A small network was shown many inputs. Here are its activations along a few directions, one row for each input.
In each table, some parts of the input vary, and every possible input appears once, in random order.
A made-up example of a description, with smaller parts first: one of 2 separate values, together with either a single point or one of 11 places along a line or (one of 4 places along a line, together with one of 5 places around a ring).
Shared parts are said once, and a part with two or three values counts as separate values.

Other details of the inputs shift rows strongly along two fixed directions, in all tables alike. That doesn't count.

Rows:
r1: 2  -7  23  -3  2  23  5  -17  -32  -37  25
r2: 2  6  8  -13  7  -1  9  14  -4  10  -11
r3: -10  9  1  4  -2  -1  4  7  14  20  -22
r4: -8  6  -12  0  -17  -7  6  9  11  15  -20
r5: 2  5  8  -10  6  -10  16  10  -5  5  -9
r6: 3  -2  -20  10  -8  7  -15  -8  13  1  12
r7: -10  1  -6  -5  -12  5  15  9  -5  8  -9
r8: 3  -30  5  34  4  3  -23  -13  -6  4  4
r9: 2  10  -5  -6  10  -6  4  14  13  19  -20
r10: 2  -6  26  2  0  21  8  -13  -30  -40  27
r11: -9  6  7  -5  -2  4  9  0  -3  6  -16
r12: -4  8  3  -11  -2  -10  5  8  -6  5  -14
r13: 4  8  7  -7  6  -9  11  12  -1  5  -12
r14: -8  5  5  -11  2  -1  6  12  -5  7  -10
r15: 2  8  -1  -8  10  -5  7  13  9  10  -19
r16: 8  4  -15  11  3  -12  -24  -6  20  5  10
r17: 13  -1  -11  5  14  -3  -15  -6  17  7  15
r18: 6  0  -10  7  4  -10  -15  -9  9  -1  16
r19: -8  -22  10  11  5  -5  2  15  -23  10  -23
r20: 2  -3  2  12  -1  -2  -8  -17  7  -4  16
r21: 2  -21  12  10  10  -5  4  16  -20  12  -24
r22: 15  -2  -2  2  8  -7  -17  -7  11  -1  16
r23: 2  9  1  -6  9  -3  7  17  7  15  -14
r24: 18  5  -13  9  9  -11  -21  -5  22  7  10
r25: 14  -3  -3  -1  12  1  -15  -6  9  -5  14
r26: -9  3  -5  -8  -14  5  9  9  -2  11  -14
r27: 4  -1  -8  6  9  3  -18  -5  8  -5  18
r28: -7  9  5  0  -5  -8  13  -1  -1  9  -18
r29: 13  -6  22  -7  11  15  7  -3  -30  -37  31
r30: 5  -6  -12  6  -14  1  -14  -12  6  -5  17
r31: -7  6  3  -10  -2  -13  5  10  2  10  -16
r32: 0  2  29  -20  11  14  34  14  -45  -20  6
r33: -8  4  2  -11  -1  -10  3  10  7  9  -17
r34: 2  -3  1  9  -2  1  -16  -16  16  -3  10
r35: 4  -4  -4  5  4  -8  -12  -8  6  -5  20
r36: 3  -5  -16  8  -8  9  -13  -10  9  -9  14
r37: 3  -8  -10  3  -13  6  -13  -11  6  -10  16
r38: 1  -12  7  -4  -6  23  12  -11  -35  -39  31
r39: 3  -5  -16  10  -12  3  -15  -7  17  -3  12
r40: 4  -32  -13  30  -7  3  -24  -6  -3  8  2
r41: 2  -8  11  -1  -8  28  8  -5  -36  -35  33
r42: 2  -10  19  -6  6  12  8  -6  -31  -37  33
r43: 3  -7  -15  4  -9  8  -15  -12  8  -7  15
r44: -9  3  2  -11  6  -3  13  9  -5  0  -11
r45: 12  -3  -10  4  15  -4  -13  -6  19  2  13
r46: 7  -1  -16  11  -13  2  -14  -10  5  -6  14
r47: 2  -1  -6  14  3  4  -17  -14  19  -2  8
r48: -5  5  -4  -9  -17  -1  11  4  -9  4  -15
r49: 14  -3  -1  0  9  -3  -17  -6  14  -3  15
r50: -8  4  1  -13  3  -4  6  10  1  5  -17
r51: -10  1  24  -20  7  13  32  10  -47  -25  4
r52: -8  7  -6  -9  3  -8  0  10  11  18  -20
r53: -9  6  12  -5  -3  6  10  3  -5  7  -14
r54: -10  6  7  -2  0  3  16  0  -6  5  -14
r55: 1  -2  -2  14  2  5  -12  -13  13  3  15
r56: 6  10  1  -10  4  -13  4  9  4  13  -18
r57: -9  8  6  0  -1  5  11  3  -2  5  -16
r58: -8  6  10  -3  -7  -5  9  0  0  7  -17
r59: 4  -3  -3  5  5  -2  -15  -4  9  -10  17
r60: -6  10  5  -2  -7  -7  6  -1  2  11  -22
r61: -8  9  5  3  -5  -7  8  2  8  11  -20
r62: -10  4  4  -9  4  -2  12  13  -6  7  -8
r63: 3  -6  -14  3  -9  10  -13  -11  3  -5  17
r64: 17  2  -7  5  10  -10  -13  -8  11  2  15
r65: 5  -1  -5  8  4  -6  -17  -6  9  -7  18
r66: -11  6  -3  1  0  -6  8  0  16  16  -24
r67: -10  3  -10  -6  -11  3  15  6  -2  9  -14
r68: -9  8  0  -6  3  -3  6  16  3  12  -14
r69: 3  -1  -11  7  8  -2  -19  -4  17  -3  11
r70: 14  0  -13  4  12  -4  -23  -6  23  11  10
r71: -6  5  -8  -4  -16  -4  15  4  -6  6  -13
r72: -10  -4  20  -17  -13  16  37  7  -45  -29  2
r73: -9  2  -4  -6  -15  -3  18  5  -6  4  -12
r74: -10  5  1  2  -4  -9  8  1  17  16  -22
r75: -6  12  6  2  -6  -5  10  1  -1  7  -21
r76: 13  -4  -1  2  11  -4  -10  -6  11  -5  19
Description of these inputs: one of 4 places along a line, together with either a single point or (one of 3 separate values, together with one of 6 places along a line).
The inputs of r39 and r10 match in every part but the place on the line of 4. If r73 is changed in the same way as r39 into r10, which row does it become?
> r20
The inputs of r3 and r23 match in every part but the place on the line of 4. If r66 is changed in the same way as r3 into r23, which row does it become?
> r45
Change only the choice among 3 separate values in r70. List by row number the other rows that result.
> r9, r17
Change only the choice among 3 separate values in r75. List by row number the other rows that result.
> r28, r60
Change only the place on the line of 4 in r46. List by row number the other rows that result.
> r16, r24, r75
A walk changes only the place on the line of 6. It starts at r68 and steps to r27. List the rest of the walk in order.
> r69, r59, r65, r16
Change only the place on the line of 4 in r54. List by row number the other rows that result.
> r17, r51, r67

Rows:
r77: -27  11  4  -27  -15  15  35  18  -23  -3  -26
r78: 30  -4  -13  12  21  -3  -38  -20  32  -8  44
r79: 9  -24  20  10  2  19  1  -13  -50  -37  37
r80: -10  -5  20  -9  -5  4  30  20  -37  3  -38
r81: -2  7  -12  1  15  -22  -11  17  42  38  -30
r82: 2  -6  9  -5  -10  38  8  -15  -36  -42  46
r83: -1  24  18  -34  0  -6  37  21  -23  0  -19
r84: -10  14  -33  1  -15  -1  -6  6  45  36  -32
r85: 13  -14  -30  24  -15  6  -37  -29  26  -3  41
r86: -10  -6  -21  10  -4  -23  -16  11  29  40  -37
r87: 25  6  -17  7  8  -10  -40  -20  32  -13  47
r88: -9  -5  21  -9  -6  2  31  21  -37  4  -37
r89: 5  -21  11  8  -9  20  5  -16  -47  -43  39
r90: -7  23  18  -37  0  -9  34  23  -21  -5  -21
r91: -12  1  21  -11  8  1  33  25  -33  5  -31
r92: -24  3  37  2  -10  0  33  2  -29  3  -43
r93: -6  7  26  -22  15  2  35  26  -26  7  -27
r94: 23  -5  -13  8  20  -7  -41  -19  32  -9  47
r95: -3  -2  -25  12  -17  -18  -9  6  32  38  -36
r96: -30  14  24  -7  -27  8  42  -3  -21  -4  -36
r97: -15  -6  21  -9  -7  -2  30  23  -34  2  -34
r98: 3  -23  15  3  -11  20  0  -14  -46  -44  38
r99: -15  15  -34  2  -15  -7  -5  9  46  35  -27
r100: 2  -23  12  2  -9  19  -1  -15  -47  -45  38
r101: 15  -19  26  6  16  27  -3  -9  -45  -39  34
r102: -3  14  23  -30  11  -4  38  24  -22  2  -22
r103: 15  5  3  21  16  -5  -35  -39  40  -9  38
r104: -7  14  24  -31  11  -6  36  27  -19  -3  -24
r105: -17  -7  20  -12  -7  -2  28  22  -35  3  -34
r106: -7  16  21  -28  13  -7  38  26  -20  -3  -22
r107: -13  5  -31  5  -22  -16  -7  7  41  34  -31
r108: 2  -13  6  1  -14  26  10  -18  -41  -46  43
r109: -4  7  26  -21  15  3  34  26  -26  3  -30
r110: -8  8  23  -20  16  0  36  25  -26  6  -27
r111: 22  -18  -13  29  15  2  -46  -19  21  4  37
r112: 13  -22  -24  30  -10  -2  -43  -25  22  -7  36
r113: -7  -4  -20  16  -4  -24  -12  12  31  40  -36
r114: -4  2  -15  12  9  -21  -13  16  34  41  -33
r115: -18  -1  11  -10  -17  -1  36  19  -34  -2  -32
r116: 25  8  -20  9  10  -11  -38  -21  31  -12  48
r117: 0  9  -17  4  17  -21  -8  14  40  41  -28
r118: 5  26  -24  -9  1  -30  -6  9  44  37  -21
r119: 0  -15  9  -3  -15  26  4  -16  -40  -47  42
r120: 23  6  19  -16  9  17  3  -13  -35  -48  45
r121: 1  -6  7  -4  -8  36  9  -16  -36  -44  46
r122: -3  -5  -19  14  -6  -21  -12  10  30  46  -36
r123: 7  -15  -33  20  -12  4  -41  -28  26  -9  39
r124: -6  -4  -22  16  -4  -23  -11  10  30  42  -35
r125: -2  -7  10  -5  -10  36  6  -13  -33  -48  45
r126: 18  -21  -25  31  -9  3  -43  -28  20  -5  32
r127: -13  -1  26  -13  7  1  29  28  -31  3  -32
r128: 12  -3  6  30  20  0  -40  -38  36  -4  33
r129: -25  11  7  -26  -17  15  36  19  -21  -3  -25
r130: -13  7  -34  7  -21  -17  -5  6  40  34  -30
r131: -4  -13  31  18  -15  22  4  -35  -40  -46  31
r132: 7  -14  9  0  -14  31  6  -19  -41  -47  38
r133: -11  6  -34  7  -21  -15  -4  3  39  39  -29
r134: -1  9  -15  4  17  -22  -10  16  41  39  -28
r135: -6  16  19  -28  13  -6  40  24  -21  -1  -22
r136: -14  9  1  22  4  -19  -13  -5  43  44  -43
r137: 17  16  -2  18  5  -8  -37  -42  38  -12  40
r138: 4  26  -24  -8  2  -30  -6  9  43  33  -21
r139: -7  0  25  -12  7  5  30  25  -33  5  -34
r140: 8  -20  26  3  15  21  -5  -7  -44  -40  39
r141: 20  -13  -11  17  23  -2  -45  -17  28  -4  42
r142: 7  15  -16  -6  13  -21  -7  12  44  35  -28
r143: -4  7  25  -21  16  5  33  25  -26  2  -32
r144: 4  15  -18  -6  13  -27  -5  12  44  38  -22
r145: -16  -2  22  -17  9  1  27  26  -34  4  -33
r146: 21  -5  -15  7  22  -7  -41  -19  31  -10  46
r147: 17  -21  -25  30  -10  0  -41  -27  20  -1  37
r148: -15  4  8  -17  -22  10  38  15  -28  -3  -30
r149: -17  13  8  -22  -17  19  38  18  -22  -2  -27
r150: -2  3  -14  30  -12  15  -36  -46  40  -9  35
r151: -3  1  -16  12  9  -19  -12  14  32  45  -32
r152: -15  14  -36  2  -15  -6  -3  7  45  37  -27
r153: 15  -21  -27  31  -9  -1  -39  -28  19  -2  37
r154: 32  6  -18  8  9  -6  -39  -23  30  -10  45
r155: 14  4  18  -20  10  11  1  -11  -36  -49  49
r156: 10  -14  25  -7  25  19  -2  -7  -39  -42  43
Describe the family of inputs behind these rows.
> one of 8 places along a line, together with either a single point or one of 9 places along a line
The inputs of r139 and r154 match in every part but the place on the line of 8. If r114 is changed in the same way as r139 into r154, which row does it become?
> r116
The inputs of r144 and r110 match in every part but the place on the line of 8. If r135 is changed in the same way as r144 into r110, which row does it become?
> r117
The inputs of r78 and r88 match in every part but the place on the line of 8. If r142 is changed in the same way as r78 into r88, which row does it become?
> r80
List by row number the other rows that have the place on the line of 8 in common with r100.
> r89, r95, r98, r112, r115, r126, r131, r147, r153
A walk changes only the place on the line of 9. It starts at r84 and steps to r149. List the rest of the walk in order.
> r82, r121, r152, r99, r125, r129, r77
List by row number the other rows that have the place on the line of 8 in common with r108.
> r85, r96, r107, r119, r123, r130, r132, r133, r148
